These are the activations of a small network on made-up records, seen along a few directions, one row for each record.
Each row is followed by the record's values for the fields H, T, C, S.
A field that a record lacks is left out.
The largest differences between rows may come from other fields.
(in the rows, 500 means zero)
Random noise pushes rows far along 6 fixed directions. That doesn't count. These rows show it; they differ only by the noise:
[621 535 460 438 551 519 726 536 537 486 574 618 610 594 481 494 436 472
 419 566 418 477 574 469 556 425 466 516]
[618 580 471 445 595 532 558 541 610 485 570 492 464 410 371 441 415 517
 520 571 477 467 355 412 565 426 403 585]
[337 339 519 595 552 522 479 421 592 544 557 710 654 559 652 268 773 533
 414 293 687 209 617 643 579 422 520 468]
[432 451 375 589 639 611 373 407 693 594 527 538 526 430 603 295 605 603
 352 386 656 338 408 475 492 426 478 532]
[446 376 463 650 573 635 375 385 618 526 615 527 289 313 585 338 670 597
 525 415 639 371 221 477 378 387 510 567]
[855 622 563 360 467 479 885 731 475 433 601 618 599 690 368 676 375 435
 311 691 254 724 539 479 585 447 382 534]
[445 559 541 405 505 542 337 446 582 602 423 565 607 111 358 212 564 589
 383 454 617 360 450 444 512 338 343 514]
[497 421 400 577 627 560 633 431 600 474 640 590 481 619 603 439 525 494
 556 472 531 337 477 492 524 444 557 540]

[464 641 231 473 494 607 514 537 553 624 261 462 682 660 559 615 386 526
  66 471 450 702 708 483 493 548 545 425] => H=h3, T=t8, C=c2, S=s1
[565 673 485 449 660 375 201 698 754 533 380 239 667 685 394 511 390 549
 435 449 598 516 409 514 800 730 333 541] => H=h1, T=t8, C=c2, S=s3
[499 686 358 333 666 364 747 546 533 340 559 493 647 729 337 551 173 323
 830 606 374 315 715 452 801 559 481 503] => H=h2, T=t4, C=c2, S=s2
[427 421 668 436 362 444 545 422 357 516 417 546 525 301 404 428 528 473
 654 514 510 420 588 498 459 443 539 490] => H=h3, T=t2, C=c6, S=s6
[300 540 570 367 418 374 356 426 443 568 320 536 815 380 470 346 484 499
 512 427 601 305 775 536 608 488 463 402] => H=h2, T=t8, C=c3, S=s2
[436 620 482 402 553 441 476 483 492 429 472 404 399 330 256 471 316 451
 819 558 494 379 452 429 618 479 460 565] => H=h3, T=t1, C=c2, S=s4
[651 636 542 319 370 452 655 643 407 619 267 508 771 495 339 625 351 500
 118 610 322 772 745 456 552 482 468 488] => T=t4, C=c4, S=s2
[467 702 581 185 417 399 474 471 387 510 370 490 715 138 236 352 277 458
 627 638 443 450 668 361 537 415 350 441] => H=h3, T=t2, C=c4, S=s3
[573 455 603 498 601 380 638 581 567 387 689 524 500 687 409 499 473 430
 778 523 504 287 474 557 769 524 475 603] => H=h2, T=t8, C=c6, S=s2
[381 249 550 681 438 558 478 349 447 553 526 499 368 448 686 481 641 541
 619 445 594 417 429 528 322 474 713 535] => H=h1, T=t1, C=c6, S=s6
[534 676 349 320 518 511 565 444 444 607 336 503 746 432 489 489 252 506
 260 610 383 609 761 334 431 466 477 414] => H=h1, T=t4, C=c4, S=s2
[606 680 499 455 553 528 344 730 646 515 428 396 502 476 292 493 532 543
 241 466 523 694 370 546 663 556 309 538] => H=h3, T=t8, C=c4, S=s6
[337 613 399 486 584 488 197 453 578 559 387 453 598 393 536 335 537 548
 415 386 644 431 542 488 510 556 399 415] => H=h1, T=t4, C=c3, S=s4
[656 602 458 433 559 469 462 586 600 592 379 335 616 633 500 617 322 546
 324 573 443 675 499 393 539 638 462 522] => H=h1, T=t4, C=c5, S=s5
[553 501 298 590 642 630 617 435 551 432 639 404 236 549 528 585 375 485
 628 585 444 538 302 396 415 486 597 580] => T=t2, C=c4, S=s6
[562 549 483 359 317 573 705 400 243 519 462 673 586 328 526 547 398 457
 348 642 312 656 715 426 230 352 503 353] => H=h1, T=t8, C=c2, S=s6
[320 155 479 744 408 614 504 334 461 632 411 579 529 647 819 503 770 566
 289 326 606 472 631 641 367 506 790 472] => H=h2, T=t2, C=c4, S=s6
[468 413 549 518 454 438 644 416 364 431 559 565 462 549 552 555 472 422
 743 543 444 411 591 520 435 484 595 475] => H=h1, T=t1, C=c1, S=s4
[715 497 559 508 540 548 436 453 516 509 668 431 278 261 479 503 437 585
 562 649 437 582 159 331 341 422 414 601] => H=h1, T=t4, C=c3, S=s3
[475 415 387 608 511 597 411 331 462 588 498 441 350 410 682 530 478 578
 454 525 500 571 406 384 255 499 606 513] => H=h1, T=t4, C=c3, S=s4
[570 478 437 559 504 557 679 545 482 421 631 634 465 751 659 592 577 454
 412 498 442 576 537 564 405 503 505 426] => H=h3, T=t2, C=c5, S=s6
[646 492 506 431 424 583 531 424 467 641 480 527 540 231 515 456 393 601
 304 653 410 595 448 325 328 353 467 551] => H=h2, T=t4, C=c6, S=s2
[459 481 364 498 569 498 657 398 446 406 602 588 567 739 688 537 402 407
 641 533 420 416 704 488 442 557 581 393] => H=h1, T=t2, C=c2, S=s3
[512 444 708 396 320 428 592 489 355 519 437 641 650 325 398 420 586 465
 489 517 467 450 651 566 492 399 452 448] => H=h2, T=t2, C=c1, S=s6
[583 535 478 435 498 560 690 437 425 455 594 549 409 359 422 513 367 459
 628 656 376 533 476 379 395 393 511 541] => H=h3, T=t2, C=c6, S=s6
[638 574 562 414 515 474 622 600 496 530 486 516 596 513 385 527 428 496
 406 578 436 589 539 457 584 483 448 551] => H=h1, T=t1, C=c6, S=s6
[770 617 590 357 474 475 751 734 507 496 506 521 614 564 247 608 397 471
 307 643 338 689 525 504 722 456 390 600] => H=h2, T=t2, C=c4, S=s6
[396 355 907 466 318 377 289 411 324 455 586 633 427  57 402 266 797 517
 769 427 621 294 395 599 433 378 385 467] => H=h1, T=t4, C=c3, S=s3
[369 455 600 425 319 482 543 392 337 562 337 555 542 190 359 454 507 471
 571 511 476 465 636 489 436 387 580 498] => H=h3, T=t4, C=c1, S=s1
[420 346 600 457 460 419 632 340 397 524 551 705 759 540 651 354 549 453
 607 485 515 235 811 528 486 430 565 413] => H=h2, T=t1, C=c6, S=s3
[660 480 438 543 496 618 533 495 510 537 590 525 418 518 639 568 496 573
 272 570 419 686 384 427 330 464 487 509] => H=h3, T=t2, C=c2, S=s3
[438 354 543 631 538 547 436 512 587 598 499 576 517 540 568 403 731 602
 281 343 636 434 465 607 605 463 547 587] => T=t2, C=c4, S=s2
[464 613 430 482 630 476 325 515 603 530 478 412 505 442 434 425 442 546
 499 466 592 446 428 448 611 531 407 541] => H=h1, T=t8, C=c3, S=s4
[255 362 640 534 463 343 411 419 425 445 513 609 618 613 641 387 684 451
 724 323 661 218 698 656 594 573 549 395] => H=h3, T=t4, C=c3, S=s2
[330 409 394 466 436 569 653 227 380 586 371 580 613 311 536 410 394 462
 585 545 464 353 752 395 340 364 697 457] => H=h2, T=t1, C=c6, S=s6
[795 715 378 362 401 662 538 575 474 616 386 401 467 253 408 642 248 583
  99 753 289 956 360 267 225 419 382 504] => H=h3, T=t8, C=c1, S=s6
[521 541 652 405 558 404 352 541 610 538 503 471 616 302 305 294 542 558
 519 455 618 299 420 509 738 461 338 582] => H=h2, T=t2, C=c3, S=s5

Here are new rows. What are their fields?
[550 593 492 429 486 487 521 552 464 464 494 459 448 449 413 546 410 479
 510 566 430 598 478 451 493 501 453 494] => H=h3, T=t4, C=c4, S=s2
[238 430 268 583 529 633 461 200 458 567 353 435 332 235 501 435 392 508
 669 467 536 356 508 385 328 407 728 525] => T=t4, C=c2, S=s1
[466 385 621 515 332 546 361 371 396 647 348 502 510 186 540 436 592 581
 377 497 525 589 490 459 261 438 544 466] => H=h1, T=t4, C=c1, S=s6
[631 351 520 653 422 577 535 500 434 519 571 402 262 619 692 745 532 550
 417 567 400 771 317 475 282 558 658 549] => H=h1, T=t4, C=c4, S=s2
[627 532 646 477 478 464 401 588 522 515 538 428 365 317 349 504 522 570
 486 536 508 575 264 459 552 464 389 612] => H=h3, T=t4, C=c3, S=s2
[250 217 666 667 287 521 338 336 331 539 474 659 437 340 723 399 869 542
 519 308 637 379 537 671 274 433 634 399] => H=h1, T=t4, C=c2, S=s2
[681 605 419 436 566 473 660 696 601 552 366 355 670 848 405 727 290 479
 261 576 378 733 630 487 732 655 533 570] => H=h3, T=t8, C=c4, S=s6
[549 470 459 562 482 560 335 488 578 583 473 468 543 516 664 483 579 589
 281 467 546 577 422 493 357 516 456 443] => H=h2, T=t8, C=c5, S=s3
[492 481 482 566 483 485 573 599 496 453 507 545 535 781 593 615 610 453
 388 418 502 584 587 626 553 589 541 442] => H=h3, T=t8, C=c3, S=s6
[525 603 522 403 522 402 403 632 599 549 369 434 742 606 412 491 437 507
 377 464 529 503 627 533 705 599 396 485] => H=h3, T=t8, C=c2, S=s3
[683 679 371 410 553 530 556 633 549 505 523 487 658 719 566 610 367 499
 196 594 376 733 599 453 478 563 392 418] => H=h3, T=t8, C=c4, S=s3
[394 358 745 545 409 364 441 562 473 482 455 568 609 571 456 433 755 478
 552 343 618 353 599 724 702 556 509 498] => H=h2, T=t2, C=c3, S=s6
[441 505 241 757 711 661 110 464 756 523 608 346 233 552 745 435 647 619
 372 353 684 537 138 496 342 599 448 497] => H=h1, T=t4, C=c1, S=s4
[545 420 590 635 461 457 629 736 544 416 562 541 437 862 513 674 722 445
 419 391 515 603 457 732 697 603 543 555] => H=h3, T=t2, C=c1, S=s1
[657 489 501 454 555 467 730 509 461 449 648 593 579 661 531 573 376 448
 558 611 362 475 593 466 548 470 510 513] => H=h1, T=t8, C=c2, S=s3
[562 514 379 496 467 621 503 412 465 635 428 534 594 444 680 491 469 561
 169 548 452 679 583 391 242 462 515 408] => H=h1, T=t4, C=c6, S=s6
[551 455 428 636 510 598 230 505 606 623 428 376 455 528 683 535 592 640
 168 428 568 681 335 499 345 582 490 477] => H=h1, T=t8, C=c2, S=s3
[343 407 333 567 397 652 611 331 371 559 442 710 594 519 747 460 633 487
 250 422 485 518 748 553 244 400 640 335] => T=t2, C=c2, S=s6
